Each row below holds a small network's activations on one input, seen along a few directions.
In each table, some parts of the input vary, and every possible input appears once, in random order.
Descriptions start from the smaller parts, as in this example, which fits no table here: line(6) and (point or line(9) or (values(2) and ring(8))).
Shared parts are said once, and a part with two or three values counts as separate values.

A family of inputs:
r1: [-36 -22   5   8  29  30 -34 -73  31 -49  -9]
r2: [-16  43  -2  30   2  21  17  46 -23 -16  17]
r3: [ 66 -15   8 -29  25 -21  35  46  -3   4 -12]
r4: [-27  50 -14  39 -15  -8  24  29 -24  22   1]
r5: [-39 -34 -15  37  32   0 -17 -82  15 -42 -16]
r6: [-31 -29  -8  35  34   4 -36 -76  20 -45  -9]
r7: [ 64  -3   4 -21  10 -47  22  35   0  41 -21]
r8: [-50 -70 -41 -47 -79  -5 -83 -90 -12 -22  48]
r9: [-47 -28   9   5  16  32 -39 -70  49 -12   2]
r10: [-23  45  15  17 -23  39   8  44  -3  22  16]
r11: [ 70 -13  11 -14  22 -34  27  40 -17  10 -23]
r12: [-44 -20 -17  13  25   3 -33 -75  48 -21   5]
r13: [ 61 -19   3 -13  21 -38  46  34 -22  14 -31]
r14: [-48 -23 -22  30  21 -14 -22 -86  31 -12 -13]
r15: [ -32    4  -23  -35 -118   -7  -31   27  -65   10   68]
r16: [-35 -30 -11  21  36  16 -28 -70  33 -50   2]
r17: [-45 -12  -1   1  18  16 -39 -77  46 -20  -6]
r18: [-12  44   1  44   0   9   9  39 -36 -10   6]
r19: [ 54  -8  -4 -21   9 -52  41  29  -6  44 -29]
r20: [-40 -18 -14  28  23 -10 -41 -81  36 -15  -6]
r21: [-22  61   5  12 -20  23   8  38  -7  14   8]
r22: [-21  39  -7  45  -2   4  28  34 -41  -7  -1]
r23: [-18  55  -6  38 -14  -4   5  34 -19  19   8]
r24: [ 59 -13  26 -43   1  -3  25  45  16  44 -14]
r25: [ 59  -4   1 -36  12 -34  30  41  13  35 -10]
r26: [ 65 -23  33 -36  13  10  30  50  -1  14 -16]
r27: [ 59   4  16 -48   3 -20  25  38  12  36 -22]
r28: [ 55 -51 -15 -96 -95 -46 -12  20 -51  34  43]
r29: [-16  50  12  18  -7  35  12  43 -24 -15   5]
r30: [ 66  -7  23 -41  16  -7  30  43  -5   6 -24]
r31: [-17  34  22  22  -9  52  12  49 -20  -7  13]
r32: [-22  53  -9  24 -11   9  13  41  -6  13  19]
r33: [-38 -39  15  12  27  46 -34 -66  34 -41  -1]
Changing only one part turns r2 into r3. The same change can be made to r31. Which row results?
Answer: r26
What is each input in this table made of?
Answer: values(3) and (point or (values(2) and line(5)))
Change only the values(2) part in r23. List by row number the other rows that result.
Answer: r18

A family of inputs:
r34: [-16   8  -5  15  20  17   8  -1  14 -14   0]
r35: [-17  22  -9  17  11  -7   2 -12   2 -15   0]
r36: [ -9   9  16  17  21  20   5  -4   7 -21  -2]
r37: [-32  44  -9  38   2   6  -5   1  -5  -6   0]
r38: [-12 -19  -2  -9 -14  -7 -15 -25  12   8  15]
r39: [ 11 -41  -4 -40 -12  -4 -27 -32  10 -10  -1]
r40: [ -7 -14   0   1  19   6   4 -19  25   5 -13]
r41: [ -8  -1  -5   2  10 -17  -2 -30  13   4 -12]
r42: [-37  21 -11  41 -14  13  -6   1 -23  -6   8]
r43: [-22   5  -3 -11 -22  19 -12  -7  -9 -17  17]
r44: [-21   4  -6   5 -12   4 -11  -8   0 -11  28]
r45: [ 11 -46 -11 -10   6 -22 -14 -37   2  -8 -10]
r46: [ 12 -42  -6 -24  -2 -19 -26 -33  18  -3  10]
r47: [-13 -17   1 -24 -23   8 -16 -25   3   1   4]
r48: [ 72   9  15 -38 -16 -28  50  77 -24  50 -11]
r49: [-32  31  -4  37  11  29   1  12   7  -5   0]
r50: [ 17 -37  -5 -15  32  -5  -8 -27  31  -6 -17]
r51: [ 99 -13   9 -53  -5 -38  39  67 -18  41 -14]
r52: [-25  32  16  39  12  33  -1   9   0 -12  -2]
r53: [ 16 -23  -9 -13  22 -29 -14 -38  19  -7 -17]
r54: [-38  28  -4  11 -30  32 -19   6 -17  -8  18]
r55: [ 40  54  14  -4 -23  -8  45 112 -44  39   0]
r56: [-22  -1 -11  19  -5   1   1 -11 -16 -16   8]
r57: [ 24 -36  15 -13  33  -2 -10 -30  23 -13 -19]
r58: [-13 -24  -7   5  -6 -10  -3 -29  -4   3  -5]
r59: [ 58  31  12 -25 -14 -19  53  98 -36  31   0]
r60: [-37  27  -6  27 -21  17 -18   5  -8  -1  28]
r61: [  0 -13  20   3  20  10   1 -22  18  -3 -14]
Changing only one part turns r59 into r55. The same change can be made to r44. Which row results?
Answer: r60
What is each input in this table made of?
Answer: line(4) and (point or line(6))
Which other rows agree with r40 in the line(4) part? List them by row number.
Answer: r38, r41, r47, r48, r58, r61

A family of inputs:
r62: [ 13  12 -19  19  14 -40  21  12   0  25 -10]
r63: [ -50  -54   -5    1   27   29  -54 -108   52  -46   -2]
r64: [ 41 -49  -7 -46 -11 -37  -3 -17  -6   5  -2]
r65: [ 12  23   3  23  19 -17  28  17  -6  18 -29]
r66: [ 35 -18  32 -22  18  32  13  31  14  -2  -6]
r67: [-10  12 -17  -9 -45 -13  -5  21 -19  22  29]
r68: [ -3  -5 -23 -15 -54 -27 -10   8 -41   6  24]
r69: [ 21  -6 -25  13   6 -54  14  -1 -24   9 -14]
r70: [ 34 -33  -1 -39  -3 -23   1  -3  16  21   2]
r71: [-11  27  16   5 -22  42  10  52 -22   0  23]
r72: [ 39  -6  23 -35  16  13   3  19  18  -3  -9]
r73: [-11  22   5  -6 -39  10   1  26 -26  16  10]
r74: [-91  -6 -16  35 -16  40 -59 -85  16 -43  29]
r75: [ 34 -22  21 -35   2   1   5   2  10  15 -18]
r76: [-72  -5 -15  62  44  10 -34 -92  35 -42 -11]
r77: [ -6  39   7  -7 -25  23   0  42 -18  -2  19]
r78: [ 16  41   6  22  33  -4  28  33   3   0 -20]
r79: [ 11  29  15  34  35  14  39  44  -1   1 -16]
What is each input in this table made of?
Answer: values(3) and (point or line(5))
Changing only the values(3) part turns r72 into r78. The same change can be made to r66. Which row results?
Answer: r79
Change only the values(3) part in r62. List by row number the other rows that result.
Answer: r67, r70

A family of inputs:
r80: [ 57 -28  21 -36  32 -19   6  -5  38  23 -28]
r81: [-64  55 -17  27 -30  27 -15   4 -12 -18  40]
r82: [-17  59  14  31  11  34  27  55   6  17   0]
r83: [ -7 -36 -35 -13  -9 -32 -17 -40   6 -10  18]
r84: [  8 -36 -20  -3  37 -22  -1 -36  28 -19  -5]
r85: [-50  55  -1  38  15  36   0  10  11 -27  17]
r86: [ 23 -34  -2 -31  35 -12 -25 -47  43 -22 -16]
r87: [-70  -1  -6  49 -17  28 -47 -58  -7 -32  24]
r88: [-83  24  18  46  13  69 -21 -36  25 -42  17]
r89: [  9  35  10  45  26  -1  19  38  -3  17 -14]
r90: [ 64  19  18 -20   8 -18  58  66 -29  22 -32]
r91: [ 35  34   4  -3 -41  -8  22  92 -60  25  12]
r92: [-39  30 -23  41 -15  -7 -25 -12 -21 -18  25]
r93: [-38 -68 -22  -7 -10   7 -42 -84  19 -23  16]
r94: [ 54  36  19   9   3   3  41  95 -38  16 -10]
r95: [-61 -20 -14  18 -12  11 -34 -83   2 -26  -3]
r96: [-58  -2  10  59  28  37 -32 -52  15 -42   0]
r97: [ 24 -31 -13 -18 -12 -39  12   4   2  35   5]
r98: [ 42 -29   1  -8  34 -28  30   7  24  26 -18]
r99: [-30  11 -29  11 -11 -26 -11 -38 -11 -13  -1]
r100: [-23 -67  -5 -35 -12  17 -66 -95  33 -25   4]
r101: [ -8  34  -6  34 -18 -11   2  34 -24  26   9]
r102: [ 44  17   3 -31 -37 -30  39  64 -51  31 -10]
r103: [-15  12 -14  22  35 -16   5 -34  11 -22 -25]
r104: [ 19  17   5  16  31 -21  34  10   7  23 -39]
r105: [-10 -67  11 -25  35  26 -51 -91  55 -34 -19]
r106: [ 66 -29   2 -55 -33 -39  35  60 -34  35  13]
r107: [ 81 -27  23 -82 -35 -31  12  48 -19  33   4]
r108: [  2  15 -10   5 -14 -31  17   7 -15  32 -16]
r109: [ 39 -30   6 -46 -14 -30 -12  -8  17  32  -5]
r110: [  8 -35 -16 -41 -11 -23 -42 -51  21 -13   7]
r111: [-25 -68  -7   3  36  17 -26 -79  40 -32  -8]
r112: [ 86 -26  17 -44  12 -27  54  62 -13  26  -9]
r113: [  9  58   6 -17 -56  28  29 110 -51  26  25]
r114: [101 -25  37 -72  10 -19  31  50   1  24 -18]
r115: [-49 -21   2  28  33  20 -19 -78  24 -36 -27]
r116: [ 28  60  20  -6 -12  40  47 113 -29  17   3]
r117: [-25  30  -7  51  30   3  -9  -7   2 -28   1]
r118: [-95  24   2  36 -32  61 -35 -42   2 -32  41]
r119: [-33  58  -2  20 -33  24  10  51 -16  27  23]
Changing only one part turns r100 into r107. The same change can be made to r93. Which row results?
Answer: r106
Changing only one part turns r114 into r105. The same change can be made to r94. Which row results?
Answer: r96
What is each input in this table made of?
Answer: values(2) and line(4) and line(5)
Start at r95 and move only the line(4) part, one step at a time. The first step leads to r99. Which rows follow, in order?
Answer: r108, r102
